A small network was shown many inputs. Here are its activations along a few directions, one row for each input.
Each table varies a few parts of the input and shows all the possible inputs, shuffled.
A made-up example of a description, with smaller parts first: one of 4 places along a line, together with either a single point or one of 11 places around a ring or (one of 3 separate values, together with one of 8 places around a ring).
Shared parts are said once, and a part with two or three values counts as separate values.
(in the rows, 128 means zero)

A family of inputs:
row 1: [222 158 115 101  24 166  94 152 174 134  94  89  91 167 139  59]
row 2: [103  95 122 136 151 105 183 101  70 115 128 106 183 121 152 109]
row 3: [ 70 151 136 116 191 122 126 180 193 149 121  92 165 171 128 167]
row 4: [104 165 105 108 134 134 184 157  88  91 133 130 187 144 154 137]
row 5: [ 78 171 113 111 163 126 162 157 144 107 148 133 173 167 167 133]
row 6: [181 164 144  90  78 150  62 107 110 171 165 155  51  98  81 207]
row 7: [ 69 101  99 147 141 120 182 109  84 115 137 122 181 131 148 102]
row 8: [146 149 176 108 147 104 210 175 103 123 133  89 153 133  84 178]
row 9: [ 90 172 120 133 192 131 146 169 152 116 135 118 156 174 166 144]
row 10: [201  52 139 115 112 176  53  53 108 133 173 140  72  59  79 169]
row 11: [153 122 125 149  73 144  68  67 118 203 124 164  50 106 102 127]
row 12: [198  77  99 165  17 148 114 116 173 150  92 117  90 161 125  35]
row 13: [128 150 162  96 138 137 190 167  81  93 116 120 184 136 124 157]
row 14: [ 87 169 107 107 152 131 168 158 109  97 148 132 171 160 166 126]
row 15: [129  84 166 165 153  90 212 118  94 132 115  95 153 128  81 161]
row 16: [123  79 167 150 158  93 187 130  63 136 106  99 163 133 100 140]
row 17: [ 79 144 135 153 139  14   4  95 171  45 123 239 110  12 157  65]
row 18: [144 112 139 161  82 157  59  65 110 187 170 157  52  70  65 170]
row 19: [ 95 150 143 114 201 113 141 169 175 125 122 115 157 183 155 162]
row 20: [ 60 103 103 143 164 114 167 111  99 115 141 145 169 155 156  93]
row 21: [ 62  83 126 163 203 102 141 122 174 139 114 113 152 173 142 139]
row 22: [ 49  81 136 163 201 108 134 137 185 166 114 100 159 162 130 140]
row 23: [111  83 152 146 149 119 190 115  65 111 107 116 175 130 130 136]
row 24: [214 117 144  70 103 191  61 117 127 110 190 137  73  73  74 186]
row 25: [207 159  95  95  76 197  71 140 164 118 102 119  66 120 115  81]
row 26: [109 218 140 112 133  30   8 141 181  37 143 230 115  22 171  86]
row 27: [179  98  92 146  65 182  84  86 160 149  91 107  63 107 108  67]
row 28: [216 165 110 102  45 163  95 140 160 160 111 121  67 136 137 108]
row 29: [135 144 169 100 142 111 180 181  73 117 119  84 159 140 101 168]
row 30: [ 63 107 103 172 178 116 166 117 133 121 136 133 166 156 167 110]
row 31: [ 64  96 116 168 195 111 156 128 146 140 131 125 148 163 163 118]
row 32: [169  90 108 152  48 171  97 103 159 175 112 136  58 107 129  74]
row 33: [179 188 128  94  71 155  68 121 130 187 135 173  61 124  99 144]
row 34: [135 156 121 100 135 120 187 148  78  84 124 100 179 132 159 152]
- Describe the family of inputs behind these rows. => one of 2 separate values, together with either a single point or one of 6 places along a line or one of 10 places along a line
- Changing only the choice among 2 separate values turns row 15 into row 8. The same change can be made to row 18. Which row results? => row 6

A family of inputs:
row 35: [102 147 135 118 154 103 121 133 127 108 135 141 143 112 140 139]
row 36: [108 129 134 128 148 113 129 123 123 121 139 138 136 118 129 145]
row 37: [221 134 113 126  24 167  21  97 161 152 120 160  22  81 111  92]
row 38: [137 120 127 131 119 145 166 138 121 139 112 104 143 159 124 122]
row 39: [129 111 122 135 128 145 157 126 120 139 118 111 138 152 129 115]
row 40: [125 110 127 140 133 129 152 126 128 130 120 118 137 139 134 114]
row 41: [116 121 137 130 138 121 134 124 115 130 137 129 130 122 119 144]
row 42: [127 119 137 128 136 130 144 123 117 132 139 119 138 124 118 143]
row 43: [ 97 151 132 119 153  98 120 134 131 100 142 145 146 114 139 137]
row 44: [115 114 126 143 137 117 137 123 129 130 123 124 137 140 140 118]
row 45: [105 121 124 142 145 109 135 126 138 120 121 137 142 133 146 118]
row 46: [219 141 120 113  34 166  19  93 152 155 138 165  25  67  85 114]
row 47: [ 97 138 123 135 150 101 123 138 138 108 119 141 145 127 156 112]
row 48: [136 116 134 118 130 143 149 126 109 141 135 113 139 138 113 146]
row 49: [101 131 118 141 152 107 125 134 138 115 121 133 142 130 151 116]
row 50: [103 139 130 125 153 110 123 131 124 115 137 139 135 114 131 142]
row 51: [146 119 127 123 124 155 164 146 126 142 116  97 140 168 126 129]
row 52: [143 131 139 113 126 155 161 144 111 143 135 103 135 151 107 153]
row 53: [140 126 138 117 123 145 157 137 107 139 127 106 139 144 103 149]
row 54: [ 93 142 116 134 151  99 122 140 145  99 125 138 148 127 158 112]
- Describe the family of inputs behind these rows. => one of 2 separate values, together with either a single point or one of 9 places along a line
- Changing only the choice among 2 separate values turns row 39 into row 48. The same change can be made to row 47. Which row results? => row 35

A family of inputs:
row 55: [127 135 123 130 122 116  97 119 139 115 135 150 115 105 133 119]
row 56: [163 125 126 125  92 155 118 119 124 151 128 125  97 124 106 132]
row 57: [ 41 130 156 122 229  89 229 163  84 100 142 102 230 166 137 180]
row 58: [ 49 105 123 151 203  97 227 157 117 107 102  91 217 191 172 113]
row 59: [181 129 126 113  85 170 127 131 123 148 126 112 102 138 111 129]
row 60: [154 115 130 131 105 144 112 115 128 145 127 126 103 119 111 126]
row 61: [132 128 125 133 114 121  99 111 129 130 129 145 108 106 130 118]
row 62: [120 151 120 123 130 113  87 131 154 112 129 149 116 110 141 118]
row 63: [144 116 128 133 113 131 103 112 132 134 130 135 107 109 120 120]
row 64: [173 127 127 120  89 163 119 125 128 154 130 121  99 134 105 130]
row 65: [123 146 124 127 127 109  89 127 149 112 131 151 113 104 142 122]
- Describe the family of inputs behind these rows. => either one of 2 separate values or one of 9 places along a line
- Which of the alternatives is row 58? => one of 2 separate values

A family of inputs:
row 66: [144 152 127 128 107 122  68 106 136 105 137 163  93  74 120 118]
row 67: [107 131 135 120 168 140 212 160 111 125 119  93 185 180 124 151]
row 68: [ 72 136 145 124 179  99 140 141 120 119 137 141 148 129 136 157]
row 69: [196 123 129 115  62 168 120 124 115 163 128 119  77 118  90 126]
row 70: [ 85 125 133 126 173 127 162 135 106 132 137 125 158 139 121 161]
row 71: [ 62 115 134 151 187  81 181 145 130 114 120 120 177 170 161 123]
row 72: [166 129 128 130  82 129  74 113 145 138 126 152  69  93 111 114]
row 73: [ 63 156 127 125 179  90 131 139 119  90 138 143 156 111 154 149]
row 74: [191 114 102 130  59 178  65  98 160 161 126 145  60 124 128  89]
row 75: [170 141 106 130  72 134  42  98 159 137 112 157  63  93 139  88]
row 76: [ 65  97 131 150 177  94 188 150 130 108 104 101 192 172 171 107]
row 77: [178 125 119 133  66 143  51 106 164 148 117 135  62 108 125 100]
row 78: [206 118 115 122  52 185 102 121 133 171 119 110  64 129 102 115]
row 79: [141 125 138 111 121 132 112 119 119 132 152 131 130 115 101 153]
row 80: [142 134 156 110 130 145 162 132  86 139 145 108 148 135 103 178]
row 81: [ 97  96 131 139 159 139 234 153  96 133  99  75 197 196 139 119]
row 82: [159 126 135 123 105 151  99 107 127 146 137 142  97  99  94 134]
row 83: [180 126 106 140  56 150  48 108 175 150 115 155  53 110 134  88]
row 84: [ 49 133 116 148 196  71 175 146 137  96 123 126 187 148 177 110]
row 85: [176 144 103 136  59 142  35 103 168 131 119 166  62  99 148  72]
row 86: [126 155 134 112 132  96  83 129 132 104 147 154 127  84 122 135]
row 87: [ 73 138 135 132 180  96 161 156 143 101 124 126 174 158 150 135]
row 88: [179 123 122 122  79 156  90 102 140 149 131 126  78 103 100 117]
row 89: [ 56 112 117 145 185  86 181 145 123  89 101 120 194 158 185  95]
row 90: [184 129 141 119  89 165 129 125 101 156 131 128  97 112  80 145]
row 91: [107 134 150 110 157 137 185 148  86 147 129 106 158 155 106 174]
row 92: [212 118 108 130  41 196  94 116 144 174 119 128  56 132 110 100]
row 93: [137 134 145 118 130 107  97 133 126 112 148 147 119  99 110 150]
row 94: [ 75 106 126 149 183 109 198 137 121 128 128  99 190 181 148 123]
row 95: [103 137 142 124 158 102 120 124 125 113 145 141 142 101 135 166]
row 96: [123 129 143 118 149 133 134 124 111 123 157 119 145 120 117 163]
row 97: [ 90 155 133 110 160  90 105 125 127 104 153 156 145  93 151 148]
row 98: [ 82  90 122 148 182 125 208 137 112 113 102  90 198 180 156 110]
row 99: [157 147 113 126  81 121  62 110 144 116 133 161  74  82 128 100]
row 100: [ 88 125 118 133 183 124 189 147 127 108 122 108 186 164 142 144]
row 101: [168 129 151 106 108 145 144 135  93 148 140 118 132 124  83 165]
row 102: [194 117 104 135  70 174  75 112 148 152 126 121  65 114 108 102]
row 103: [154 137 143 124 113 127  76 109 139 122 134 148  89  89 108 131]
row 104: [102 110 139 143 166 125 229 142  94 138 114  84 191 191 135 141]
row 105: [ 59 153 118 127 188  84 157 160 147  85 127 136 181 138 169 124]
- Changing only one part turns row 76 into row 89. The same change can be made to row 103. Which row results? => row 66
- Describe the family of inputs behind these rows. => one of 4 places along a line, together with one of 10 places along a line
- A walk changes only the place on the line of 10. It starts at row 81 and steps to row 104. List the rest of the walk in order. => row 67, row 91, row 80, row 101, row 90, row 69, row 78, row 92
- Which other rows does row 105 become when the place on the line of 4 takes its other values? List them by row number. => row 67, row 87, row 100

A family of inputs:
row 106: [ 97 160 160 131 139  91  96 122 120 145 140 153  99  83  84 193]
row 107: [ 61  86 103 178 170 122 154  97 124 155 106 124 147 166 153  99]
row 108: [168  70 144 146 117 134  96  94 129 146 140 124 101  83  80 128]
row 109: [164  98 147 139  99 109 130 113 108 118 117 129 122  94 128  93]
row 110: [151 138 124 116 103 151 174 163 130 137  85  80 129 159 101 114]
row 111: [135 115 138 141 137 133 173 164 159 166 108 103 140 192 146 139]
row 112: [133 160  95 140  97  90  18 134 223 101  98 166  77  92 173  61]
row 113: [139 144  94 109 108 183 175 144 113 135 102  88 132 168 119 114]
row 114: [ 74  80 129 179 165  94 157 116 142 162  91 111 144 158 133  98]
row 115: [193 128 133 110  86 192  98 118 128 167 168 131  86 146  98 166]
row 116: [111 110 109 157 118 118 165 107 103 111 123 134 151 144 170  97]
row 117: [122 118 112 138 142 161 171 147 141 161 124 109 137 203 167 138]
row 118: [112 153 159 100 155  81 155 169 122  76 141 138 175 119 134 145]
row 119: [119 169 159 108 128  77 122 145 103 109 131 145 130  94 129 148]
row 120: [182 139 138 102  81 162 140 151 120 142 102  94 114 131  88 118]
row 121: [ 99 157 126  97 160 108 154 147 104  76 162 147 177 127 150 147]
row 122: [ 85 123 156 118 219 104 144 161 157  96 138 107 185 133 119 151]
row 123: [147  97 119 136 104 137 129  90  90 114 133 137 125 103 147  99]
row 124: [202 125 161 115  81 162 100 135 144 173 152 125  84 139  83 166]
row 125: [118 163  67 138 101 119  20 115 206  97 117 182  80 101 192  61]
row 126: [ 86 167 135 123 143 120  92 101 104 143 157 164 102  89 100 197]
row 127: [126 105 136 158 114  90 169 128 122 118 108 124 148 137 150  93]
row 128: [153  75 121 139 122 161  95  72 112 143 154 139 102  90  95 132]
row 129: [ 75 129 129 115 219 132 139 143 137  90 155 118 188 140 136 157]
row 130: [170 142 107  96  84 193 140 131 102 140 123 100 116 139 107 121]
row 131: [106 177 127 100 136 107 122 123  85 106 152 159 138  98 143 154]
- Changing only one part turns row 109 into row 123. The same change can be made to row 124. Which row results? => row 115
- Describe the family of inputs behind these rows. => one of 2 separate values, together with either a single point or (one of 3 separate values, together with one of 4 places along a line)
- Which other rows does row 123 become when the choice among 3 separate values takes its other values? List them by row number. => row 130, row 131

A family of inputs:
row 132: [189 153 106 118  63 154  41 117 177 139 128 154  55 105 128 103]
row 133: [ 92 124 120 141 156  99 155 134 130 101 113 123 166 142 162 101]
row 134: [ 86 134 128 133 167 111 163 142 124 124 125 123 164 151 143 140]
row 135: [ 88 128 120 139 158 103 160 140 127 108 115 127 163 143 163 113]
row 136: [ 89 129 144 127 177 114 158 140 120 119 142 121 164 139 118 161]
row 137: [ 85 132 138 129 176 117 160 142 121 126 136 125 163 146 131 153]
row 138: [155 136 146 123  94 110  59  91 112 123 154 174  79  48 102 141]
row 139: [ 95 119 118 136 157  95 153 139 133  97 112 127 166 132 162  95]
row 140: [173 177 126  98  74 133  33 124 154 118 136 164  61  69 113 126]
row 141: [ 97 122 149 122 183 117 148 136 118 120 148 118 165 134 119 168]
row 142: [178  93 100 158  65 166  55  81 163 167 115 143  50 110 123  83]
row 143: [195 102 148 125  82 174 171 140 116 179 108  79 110 165  81 135]
row 144: [ 84 129 124 138 156 104 161 141 122 115 121 122 163 152 153 126]
row 145: [187 115 125 105  83 195 176 124  77 156 138  91 125 155  94 147]
- Describe the family of inputs behind these rows. => either one of 2 separate values or one of 4 places along a line or one of 8 places along a line

A family of inputs:
row 146: [134 112 121 137 120 146 154 129 125 144 113 107 131 154 130 118]
row 147: [ 97 133 121 138 148  97 128 135 143 108 118 138 145 130 157 108]
row 148: [116 135 138 123 145 119 138 134 120 122 141 131 141 129 124 149]
row 149: [127 133 138 117 139 132 141 136 116 129 134 120 139 132 120 147]
row 150: [101 128 130 133 152 106 128 126 127 116 131 138 144 122 139 127]
row 151: [224 138 114 120  25 170  11  89 160 157 135 163  15  68  95 107]
row 152: [138 120 129 126 123 142 152 132 116 133 127 113 134 142 125 133]
row 153: [137 116 125 130 125 145 149 133 127 139 121 112 134 150 125 122]
row 154: [132 131 134 120 127 136 149 135 112 131 131 118 137 135 117 140]
row 155: [108 131 137 127 151 111 132 131 123 116 131 128 142 118 130 140]
row 156: [ 94 131 122 136 154 105 125 129 138 113 125 139 145 128 148 117]
- Describe the family of inputs behind these rows. => either a single point or one of 10 places along a line
- A walk changes only the place on the line of 10. It starts at row 147 and steps to row 156. List the rest of the walk in order. => row 150, row 155, row 148, row 149, row 154, row 152, row 153, row 146
